Each row below holds a small network's activations on one input, seen along a few directions.
In each table, some parts of the input vary, and every possible input appears once, in random order.
A made-up example of a description, with smaller parts first: one of 5 places around a ring, together with either a single point or one of 9 places along a line or (one of 2 separate values, together with one of 6 places along a line).
Shared parts are said once, and a part with two or three values counts as separate values.

Other details of the inputs vary at random and push rows far along two fixed directions, the same in every table; ignore that.

Rows:
R1: [-141, 8, -598, 71, -240, -10, -43, -266, 355, -32, -322, -248, -168, 129]
R2: [-19, 150, -320, 133, -307, 52, -146, -294, 307, -78, -439, -384, -314, 249]
R3: [127, 32, 329, -182, 144, 64, 7, 313, -380, -25, 91, 104, 119, 62]
R4: [-77, 114, 156, 254, 125, -137, -100, -196, 282, -173, 383, 148, -239, -191]
R5: [-143, -69, -22, 192, 97, -135, -48, -246, 351, -31, 419, 169, -73, -251]
R6: [67, -87, -401, -354, -245, 153, 144, 306, -369, 93, -605, -279, 202, 339]
R7: [-138, 67, -563, 100, -289, -29, -33, -234, 340, -102, -324, -277, -160, 147]
R8: [98, -245, 139, -172, 161, 78, 214, 169, -377, 238, 189, 213, 209, -149]
R9: [23, 9, 204, 250, 89, -9, -169, -315, 386, -49, 361, 74, -81, -88]
R10: [76, 105, 407, -226, 236, 36, 28, 352, -388, -91, 34, 68, 76, 27]
R11: [40, -107, 270, -98, -1, 85, -8, 304, -285, 153, 145, 144, 405, -12]
R12: [-224, -29, -622, 89, -324, -73, 23, -240, 331, -17, -285, -256, -145, 34]
R13: [85, -110, -269, -278, -338, 247, 66, 211, -322, 169, -617, -375, 240, 367]
R14: [-153, 162, 202, 186, 196, -194, -65, -166, 277, -204, 318, 103, -275, -247]
R15: [203, -153, 224, -173, 213, 127, 155, 191, -387, 166, 167, 213, 205, -43]
R16: [180, -3, 297, -169, 148, 1, 74, 287, -339, -23, 53, 142, 220, 38]
R17: [-102, -85, -660, 124, -230, 16, 109, -352, 284, 99, -323, -187, -244, 7]
R18: [90, -17, 326, -192, 133, 45, 20, 320, -389, 22, 101, 108, 114, 28]
R19: [200, -32, 418, -95, 47, 99, -2, 188, -289, 52, 29, 38, 250, 63]
R20: [79, 64, -114, -341, -220, 219, 38, 258, -384, 68, -764, -445, 23, 377]
R21: [-97, 125, -510, 118, -275, -82, -27, -243, 314, -125, -405, -262, -196, 137]
R22: [-58, 113, 222, 350, 29, -164, -164, -224, 372, -82, 354, 197, -13, -198]
R23: [130, -120, 189, -212, 176, 71, 59, 252, -290, 70, 124, 147, 236, 34]
R24: [41, -183, 165, -206, 122, 68, 59, 257, -298, 135, 152, 142, 266, -26]
R25: [-101, 214, 285, 186, 229, -170, -120, -151, 278, -243, 311, 95, -301, -169]
R26: [-119, 3, 36, 251, 59, -127, -52, -208, 342, -121, 424, 149, -68, -224]
R27: [46, -126, 202, -183, 72, 51, 72, 296, -322, 69, 147, 112, 280, -8]
R28: [111, 28, 113, 249, 252, -85, -4, -335, 316, -64, 422, 244, -216, -176]
R29: [130, 119, 427, -240, 276, 19, 37, 353, -384, -107, 16, 76, 41, 58]
R30: [-220, 169, -464, 65, -195, -75, -14, -183, 271, -150, -446, -320, -363, 67]
R31: [272, -164, 365, -109, 148, 211, 81, 97, -329, 226, 128, 115, 206, 15]
R32: [-105, 45, 81, 251, 72, -211, -28, -234, 320, -120, 363, 164, -105, -257]
R33: [-47, 188, -457, 79, -214, -50, -80, -217, 287, -161, -418, -291, -366, 229]
R34: [160, -186, 290, -95, 124, 142, 85, 206, -356, 307, 174, 261, 325, -87]
R35: [-110, 239, 352, 278, 158, -145, -200, -155, 326, -167, 313, 132, -190, -180]
R36: [-12, -124, -405, -310, -294, 102, 195, 303, -415, 145, -635, -249, 224, 203]
R37: [160, -203, 221, -182, 198, 107, 166, 197, -395, 215, 177, 216, 200, -76]
R38: [-138, 76, -515, 114, -291, -104, -17, -244, 315, -76, -395, -259, -207, 104]
R39: [-100, 95, 133, 229, 111, -167, -83, -207, 281, -142, 379, 139, -235, -209]
R40: [-56, 165, 275, 321, 68, -120, -221, -196, 332, -105, 372, 171, -149, -145]
R41: [-121, -52, -1, 220, 108, -105, -61, -239, 353, -56, 421, 177, -74, -237]
R42: [-34, -194, -407, -294, -326, 201, 54, 283, -323, 318, -589, -231, 338, 259]
Each input here is: one of 6 places along a line, together with either one of 2 separate values or one of 5 places along a line.
Question: The inputs of R11 and R34 match in every part but the place on the line of 6. If R27 is changed in the same way as R11 into R34, which row does it become?
Answer: R37
Question: The inputs of R26 and R17 match in every part but the place on the line of 6. If R13 is changed in the same way as R26 into R17, which row does it become?
Answer: R31
Question: Which other rows agree with R36 in the place on the line of 6? List them by row number.
Answer: R16, R19, R21, R22, R32, R38
Question: Start at R8 and move only the place on the line of 6, one step at a time. The first step leads to R5. Which rows follow, in order?
Answer: R12, R32, R39, R14

Rows:
R43: [-88, -302, -760, -130, -300, 5, 189, 85, -118, 257, -357, -20, 154, 77]
R44: [-189, -46, -274, 288, -158, 6, -72, -311, 308, 163, 94, 22, -234, -171]
R45: [45, 258, 53, 253, -170, -9, -341, -384, 528, -131, -190, -272, -343, 221]
R46: [122, 327, 739, 169, 388, -227, -120, -31, 1, -318, 431, 253, -337, -163]
R47: [-146, 6, -246, 282, -196, 22, -38, -381, 382, 56, 111, -106, -232, -88]
R48: [97, -141, 223, -160, -113, 115, -42, 324, -296, 14, 19, 4, 568, 112]
R49: [261, 25, 325, 132, 328, -136, -18, -147, 134, -182, 626, 330, -127, -86]
R50: [23, -147, 117, -158, -144, 90, -22, 340, -292, 119, 95, 72, 623, 101]
R51: [3, 241, -203, 334, -163, -35, -241, -342, 575, -215, -65, -105, -92, 136]
R52: [-404, 175, -303, 77, 6, -277, -46, -101, 419, -325, 149, -85, -271, -167]
R53: [46, -292, -657, -205, -205, 190, 264, -194, -70, 235, -602, -347, -25, 143]
R54: [12, 27, 338, -207, 23, -50, 157, 359, -496, -50, -167, -14, 154, -75]
R55: [-42, 33, 229, -223, 6, -70, 183, 381, -472, 59, -91, 57, 216, -114]
R56: [65, 190, -130, 255, -88, 52, -186, -464, 386, -133, -98, -224, -567, 132]
R57: [-383, -13, -625, -299, -184, -83, 65, 308, -133, -18, -500, -206, -60, 9]
R58: [134, -357, -34, -287, 150, 172, 305, 114, -390, 369, 96, 145, 299, -79]
R59: [122, -181, 272, -166, -19, 243, 105, 225, -450, 159, -1, -41, 197, 10]
R60: [36, -179, 114, 171, 185, -168, 101, -97, 162, -9, 738, 413, 167, -273]
R61: [2, 258, 30, 337, -134, 24, -277, -361, 552, -76, -192, -209, -241, 136]
R62: [-213, 360, -174, 73, 95, -238, -168, -173, 398, -486, -44, -198, -609, 116]
R63: [9, -270, 143, 128, 351, -26, 105, -217, 92, 267, 614, 479, 14, -412]
R64: [364, -174, 178, -337, 301, 209, 172, 89, -459, 184, -56, 55, 11, 129]
R65: [-149, -19, 171, -382, 139, -53, 112, 516, -428, -209, -18, -48, 153, -22]
R66: [-34, -159, 277, -116, -86, 111, -93, 334, -321, 348, -62, 73, 411, 20]
R67: [-109, -56, -290, -86, -450, 128, -71, 63, 1, 242, -556, -388, 220, 277]
R68: [-46, -105, -455, 249, -143, -149, 63, -392, 486, -147, 119, -33, -141, -79]
R69: [-39, -201, 59, -130, -119, 75, -61, 367, -323, 209, 60, 191, 574, 20]
R70: [222, 20, 277, 211, 357, -100, 54, -134, 177, -132, 612, 406, -29, -176]
R71: [-146, 109, 441, 188, 253, -264, -20, 50, -2, -29, 478, 408, -48, -480]
R72: [158, -106, -665, -196, -94, 252, 234, -203, -68, 230, -741, -315, -179, 265]
R73: [74, 345, 707, 250, 420, -197, -45, -22, 36, -260, 421, 325, -239, -258]
R74: [93, -110, 451, -147, -88, 165, -75, 287, -295, 151, -104, -94, 397, 112]
R75: [-256, 376, -220, 144, 131, -207, -102, -158, 443, -441, -55, -131, -513, 11]
R76: [250, -6, 311, -151, 124, 297, 70, 234, -466, 158, -103, 10, 63, 116]
R77: [108, 110, -420, -159, -405, 130, -140, 37, -3, -61, -659, -407, 67, 502]
Question: The inputs of R63 and R64 match in every part but one. If R44 is changed in the same way as R63 into R64, which row does it become?
Answer: R56
Question: What do these inputs look like to the network?
Answer: one of 5 places along a line, together with either one of 2 separate values or one of 5 places around a ring
Question: Which other rows does R62 become when the choice among 2 separate values takes its other values? List them by row number.
Answer: R46
Question: Which other rows does R69 become when the place on the line of 5 takes its other values? List them by row number.
Answer: R48, R50, R51, R77

Rows:
R78: [-19, 95, 136, -413, -43, 15, 63, 648, -601, -105, -368, -115, 275, 190]
R79: [36, 55, -155, 405, -39, -34, -101, -599, 577, 25, 87, -12, -333, -82]
R80: [-337, 4, -795, -26, -373, -73, 93, -151, 198, 15, -603, -380, -249, 51]
R81: [352, -51, 642, -17, 300, 167, -1, 58, -266, 98, 378, 237, 111, -15]
R82: [27, 146, -160, -381, -69, 77, 53, 337, -362, -136, -627, -349, -95, 350]
R83: [-54, -12, 260, 224, -35, -21, -176, -80, 191, 70, 321, 146, 156, -122]
R84: [-157, -9, -199, 422, -170, -63, -153, -523, 630, 35, 170, -34, -174, -162]
R85: [-224, -123, -593, 236, -3, -225, 98, -412, 538, -82, 306, 131, -207, -252]
R86: [270, 79, 746, -56, 265, 126, -143, 185, -217, -49, 320, 146, 174, 83]
R87: [84, 134, 212, 33, 293, -70, 40, -80, 10, -183, 213, 108, -324, -93]
R88: [55, 38, -119, -193, -372, 134, -70, 273, -243, 54, -583, -320, 297, 374]
R89: [87, -415, -555, -176, -256, 186, 194, 29, -160, 358, -228, -40, 397, 129]
R90: [-216, 77, 120, 52, 74, -170, -54, 118, 39, -108, 237, 146, -12, -205]
R91: [96, -18, 461, -109, 428, -48, 155, 196, -334, 9, 375, 336, -15, -247]
Question: What do these inputs look like to the network?
Answer: one of 2 separate values, together with either a single point or one of 6 places around a ring
Question: The inputs of R91 and R79 match in every part but the choice among 2 separate values. If R90 is changed in the same way as R91 into R79, which row does it become?
Answer: R83
Question: Which other rows does R85 become when the choice among 2 separate values takes its other values? List them by row number.
Answer: R89
